A small network was shown many inputs. Here are its activations along a few directions, one row for each input.
Each table varies a few parts of the input and shows all the possible inputs, shuffled.
A made-up example of a description, with smaller parts first: one of 4 places along a line, together with either a single point or one of 11 places along a line or (one of 3 separate values, together with one of 8 places around a ring).
Shared parts are said once, and a part with two or three values counts as separate values.

A family of inputs:
row 1: [-37 -11   1  54  14 -25   1   8  -8  35 -17  -9   0 -12 -35  18]
row 2: [ -6 -21  34  13  18  -1 -13  13  -8  44  -3  20 -75   6 -38  15]
row 3: [ -5   2  43   3  28  -8 -37  10   2  24   7  -7 -50 -27 -50   4]
row 4: [ 35   4   2 -56   9  27  23  17 -23 -48   6   5  52  55  66  -9]
row 5: [ 27 -11 -54 -42 -17 -11  40 -13  17 -40  26  28  23 -22  43 -25]
row 6: [ 45  21 -29 -10 -66  48   4 -18  18 -21   4  27  56  25  45  -4]
row 7: [-38 -24  -2  55   8 -22  12   5 -17  43 -20   3 -14   4 -29  30]
row 8: [ 35  -6 -48   1 -39   4  14 -29  12 -61 -22  20  15 -11  54 -32]
row 9: [ -2  -9  37  12  25  -6 -27  15   1  35   3   6 -61  -9 -43   7]
row 10: [-49   6  13  25   3 -28 -13   4  -7  21 -19 -43  19 -41 -42  10]
row 11: [-41   1   9  45  15 -26  -5   4  -4  25 -17 -22  12 -29 -41  11]
row 12: [ 19  37 -35 -41 -19  62  10   0  24 -28   3   5  43  61  69  14]
row 13: [-13   9  47 -17  18  -9 -49   7  -3  18  10 -25 -42 -39 -52   4]
row 14: [ 30   2 -19 -42   4  -4  40 -22  -3 -46  39  -7  23  39  53 -45]
Q: Describe the family of inputs behind these rows.
A: either one of 6 places around a ring or (one of 2 separate values, together with one of 4 places along a line)
Q: Change only the choice among 2 separate values in row 2. List by row number the other rows that result.
A: row 7

A family of inputs:
row 15: [  2  16 -43  21 -48  38  20  -6  13   5 -16  17  60  41  40  25]
row 16: [-10   3  27  30  -1  23 -29  16  -1  41 -24   8 -30  14 -28  33]
row 17: [-15   0  54 -26  51   0 -18  25 -14  35  24 -12 -50  20 -34  15]
row 18: [-23 -27 -15  53   0 -46   9 -14  -1  13 -18   4 -24 -49 -34  -8]
row 19: [  5 -30  18  14  15 -39  -8  -8  -4  10   7  13 -65 -45 -41 -24]
row 20: [ -9   1  44  -7  22 -21 -35   5  -7  11   7 -24 -33 -39 -49  -7]
row 21: [ 16 -20 -54   7 -28 -22  36 -28   6 -41  -6  18  21 -21  36 -28]
row 22: [-43  -2  18  34  26 -12  -1  19 -20  34 -18 -24  10  13 -27  27]
row 23: [ 30  14 -13 -11 -29  50  -3  -1   8 -13  -7  22  16  49  44  10]
row 24: [ 49  19   5 -51 -11  60 -12   4  16 -11  23  31 -20  53  39   5]
row 25: [ 16  14 -29   7 -38  44   8  -4  10  -5 -15  19  38  45  43  17]
row 26: [-24   4  10  48  -9  18 -20  13   2  46 -32   5  -7  11 -27  41]
row 27: [-29  -3  35  15  34  -9 -10  21 -22  29  -9 -20 -13  16 -28  20]
row 28: [ 30 -20 -39 -11 -20 -18  27 -24   5 -46   5  23   0 -19  36 -36]
row 29: [-50   5  -6  48  -1 -31  -8  -3   0  24 -18 -33  31 -48 -43  16]
row 30: [ 32  13  16 -67  25  27  10  11  -2 -23  36   2   0  52  39  -9]
row 31: [  4 -26  17  -7  23 -36  -7  -5   7  19  27  15 -83 -45 -44 -23]
row 32: [  1 -17 -68  22 -37 -26  48 -30   8 -32  -8  17  43 -25  34 -19]
row 33: [  4   2  44  10   7  28 -37  19  -2  39 -11  14 -50  17 -31  28]
row 34: [ 13   9  -3 -26   7  19  19   6 -10 -26   5  -6  35  48  44  -4]
row 35: [-37   4  10  32   6 -28 -18  -1  -3  17 -15 -32   8 -44 -43   7]
row 36: [ -8   5  46 -28  30 -17 -36   8   4  18  28 -22 -52 -38 -52  -6]
row 37: [-23   3  27  14  14 -25 -27   2  -5  12  -7 -29 -14 -41 -44   0]
row 38: [ 15  14 -13 -30 -12   2   2 -10   5 -44   4 -13  34 -12  29 -25]
row 39: [ 34  18   6 -73   6  10  -8  -3  13 -40  37  -4  -2  -9  22 -31]
row 40: [ 46  15   3 -30 -20  56 -11   1   7 -16   6  28  -2  51  42   4]
row 41: [ 28   9  13 -46  15  24  11   9 -11 -28  18  -1  17  50  42 -10]
row 42: [  1  14 -29 -12 -21  -2  12 -14   7 -37  -5 -17  55 -15  29 -18]
row 43: [-56  -1   2  50  18 -15   9  17 -16  40 -21 -25  32   9 -27  35]
row 44: [-37 -24 -31  68  -8 -49  19 -16   2  19 -22   2  -1 -52 -35   1]
row 45: [-15  10 -34   7 -12   9  41   2  -6  -9  -7 -12  77  40  40  11]
row 46: [ -1   9 -19  -8  -2  14  29   3  -8 -19  -4 -10  56  44  43   3]
row 47: [-10 -28   1  34   7 -43   0 -11  -3  10  -8   7 -46 -47 -36 -17]
row 48: [-13  16 -44   3 -30  -6  23 -16   9 -27  -6 -18  77 -19  27  -9]
row 49: [ 46 -21 -24 -32 -11 -14  19 -20   4 -47  19  29 -18 -18  33 -42]
row 50: [ 48 -16 -23 -53  -2 -12  19 -16  14 -39  38  31 -35 -17  29 -42]
row 51: [-38   5  -6  64 -17  14  -9  11   6  54 -34   4  17   7 -27  49]
row 52: [  4   6  45 -11  16  33 -37  20   7  46   7  16 -68  18 -34  28]
row 53: [ 31  13   3 -51  -4   7  -7  -7   4 -46  17  -7  16 -10  26 -31]
row 54: [-15  -4  52  -5  42  -4 -18  23 -24  28   4 -15 -32  18 -31  14]
Q: Changing only one part turns row 16 into row 27. The same change can be made to row 24. Which row results?
A: row 30
Q: Describe the family of inputs behind these rows.
A: one of 2 separate values, together with one of 4 places along a line, together with one of 5 places along a line
Q: Change only the choice among 2 separate values in row 45. List by row number the other rows that result.
A: row 43
Q: Start at row 26 and move only the place on the line of 4, one step at a time. The first step leads to row 22. Which rows follow, in order?
A: row 35, row 18

A family of inputs:
row 55: [  4  12 -36   8 -29  26  14  -4   5 -19 -17   3  60  23  43  13]
row 56: [-33  -8  66  27  26 -37 -45   8 -29  38  -5 -34 -34 -43 -78   2]
row 57: [ 29   1   5 -51  13   4  27  -4  -7 -36  35  -2  18  36  39 -28]
row 58: [-39 -12  53  25  56 -40 -36  23 -23  22 -21 -32 -44 -40 -64   1]
row 59: [-11 -19  52  48   7 -24 -42  -3 -17  40 -13  -1 -67 -41 -74   9]
row 60: [-35  -3  63  48   8  -3 -43  16 -22  60 -28 -19 -31  -7 -72  34]
row 61: [ 30  15  -5 -33  -6  42   7   8  -2 -16  13  14  25  62  47   9]
row 62: [  8   9 -33 -17 -16  -9  21 -14   3 -42   1 -14  54 -14  33 -18]
row 63: [-56   2  19  38  21  -7  -6  21   2  72  -7  -6 -24 -12 -61  47]
row 64: [-35   3  42  49   1  -4 -26  17   0  76  -5 -14 -19 -10 -75  32]
row 65: [  0  22 -37   6 -34  33   4  -9  14 -22 -21  -1  57  16  41   9]
row 66: [ 31   7   1 -57   7   9  16  -1   0 -39  31  -4  21  23  39 -21]
row 67: [ 50  -7 -16 -44 -14  22  15  -5   6 -29  20  33 -10  24  45 -20]
row 68: [ 24  33 -11 -37 -17  54 -13   2  16 -23   4   6  24  42  44   8]
row 69: [-58  -6  20  38  36 -15 -15  25  -3  56 -29 -20 -46  -5 -47  44]
row 70: [-35 -25   8  36  33 -34 -16   6   3  37 -15   0 -81 -37 -51  18]
row 71: [ 43  12 -20 -47 -25  36  -4 -10  24 -34  11  25 -10   5  41 -21]
row 72: [  4  19 -34 -18 -21  -1  12 -18  12 -44  -3 -17  51 -21  32 -21]
row 73: [ 30  15  -2 -61   1  15   6  -1   8 -42  26  -6  22  11  38 -17]
row 74: [-18 -23  41  45  35 -27 -33  12 -11  26 -28   2 -78 -40 -59   8]
row 75: [ 28  11  -1 -27  -1  37  18   5  -9 -12  16  15  22  74  48   2]
row 76: [-11 -14  31  48   0 -27 -27  -4   7  57  10   4 -52 -42 -77   7]
row 77: [ 48 -12 -12 -37  -9  18  27  -9  -1 -26  23  35 -14  36  46 -28]
row 78: [ 26 -15 -46   2 -34  -6  29 -18   6 -33  -3  27  23   0  41 -19]
row 79: [  7  -6 -27  -6  -5 -20  43 -16 -13 -36   9 -10  52  10  34 -29]
row 80: [-54  -5  20  16  37 -40  -9  12  -4  49  15 -20 -26 -46 -68  15]
row 81: [ 24  -6 -47  -2 -39   1  19 -19  15 -36  -8  24  23 -11  39 -17]
row 82: [ 24 -19 -42   9 -29 -11  41 -21  -1 -30   0  30  20  12  42 -27]
row 83: [ 48   1 -18 -47 -20  29   5  -6  14 -32  16  29  -9  13  44 -18]
row 84: [-40  -6  52  45  38  -9 -35  30 -16  46 -43 -17 -42  -6 -56  33]
row 85: [-31  -2  44  28  17 -39 -29   8  -6  55  18 -28 -21 -46 -80   0]
row 86: [ 19   5 -48  -3 -43   9  10 -23  24 -38 -12  19  21 -17  37 -20]
row 87: [ 29  23  -8 -37 -12  48  -4   7   7 -20   9  11  26  50  46  11]
row 88: [  9   0 -31 -13 -10 -15  32 -14  -5 -39   5 -12  54  -3  34 -22]
row 89: [  4   3 -34  13 -24  20  25  -3  -3 -15 -14   5  61  34  45  10]
row 90: [  2  -2 -30  19 -19  15  37  -5 -10 -11 -11   7  58  46  46   3]
row 91: [-33 -18   7  36  20 -29  -8  -2  11  54   7  13 -58 -43 -64  21]
row 92: [-58 -13  20  17  54 -45 -17  18 -10  31  -7 -35 -48 -38 -56  12]
row 93: [ 25  26  -5 -61  -4  22  -3  -5  17 -44  21 -10  20   3  37 -20]
Q: Changing only one part turns row 78 into row 89. The same change can be made to row 81. Which row results?
A: row 55
Q: Describe the family of inputs behind these rows.
A: one of 3 separate values, together with either one of 5 places around a ring or (one of 2 separate values, together with one of 4 places along a line)
Q: List by row number the other rows that have the choice among 3 separate values in common with row 62.
A: row 56, row 57, row 58, row 66, row 72, row 73, row 79, row 80, row 85, row 88, row 92, row 93
Q: Change only the choice among 2 separate values in row 82. List by row number the other rows that result.
A: row 77
Q: Change only the place on the ring of 5 in row 70. List by row number the other rows that result.
A: row 59, row 74, row 76, row 91
Q: Change only the choice among 3 separate values in row 93. List by row number the other rows that result.
A: row 68, row 71
Q: Change only the choice among 2 separate values in row 83. List by row number the other rows that result.
A: row 81

A family of inputs:
row 94: [  9 -29  33  73 -14   2 -24   1  -8  59 -22  41 -72   4 -52  19]
row 95: [-43  31  36  24  10  26 -70  23  15  34 -47 -31 -29 -26 -49  45]
row 96: [-58   4  -3  39   0 -37   4   3  17  71  21 -18  13 -56 -76  24]
row 97: [-24   6 -30  22 -10  11  50  -1  -5  -3 -24 -17  54  61  44   1]
row 98: [-21 -30  18 -18  74 -36   5  21  -5  22  18   9 -96 -13 -31   4]
row 99: [ 25 -18 -57 -27 -57 -10  27 -30   9 -52 -10  23  14 -39  46 -31]
row 100: [ 17  17  -4 -39  -9  53   5   9 -16  -3  20   8  43  79  50  39]
row 101: [  3  -7 -63  42 -13 -19  31 -16   1 -50 -27   7  74 -15  44  -8]
row 102: [ 56  24 -20 -58 -19  20  -3 -36  31 -53  50   5  -7   6  42 -46]
row 103: [ 63  18  17 -75  -4  46   6  21   9 -36  23  23  26  38  50 -27]
row 104: [-27 -17  73  17  41 -57 -30   6 -47  10  -3 -52 -20 -40 -67 -19]
Q: Describe the family of inputs behind these rows.
A: either one of 5 separate values or one of 6 places around a ring
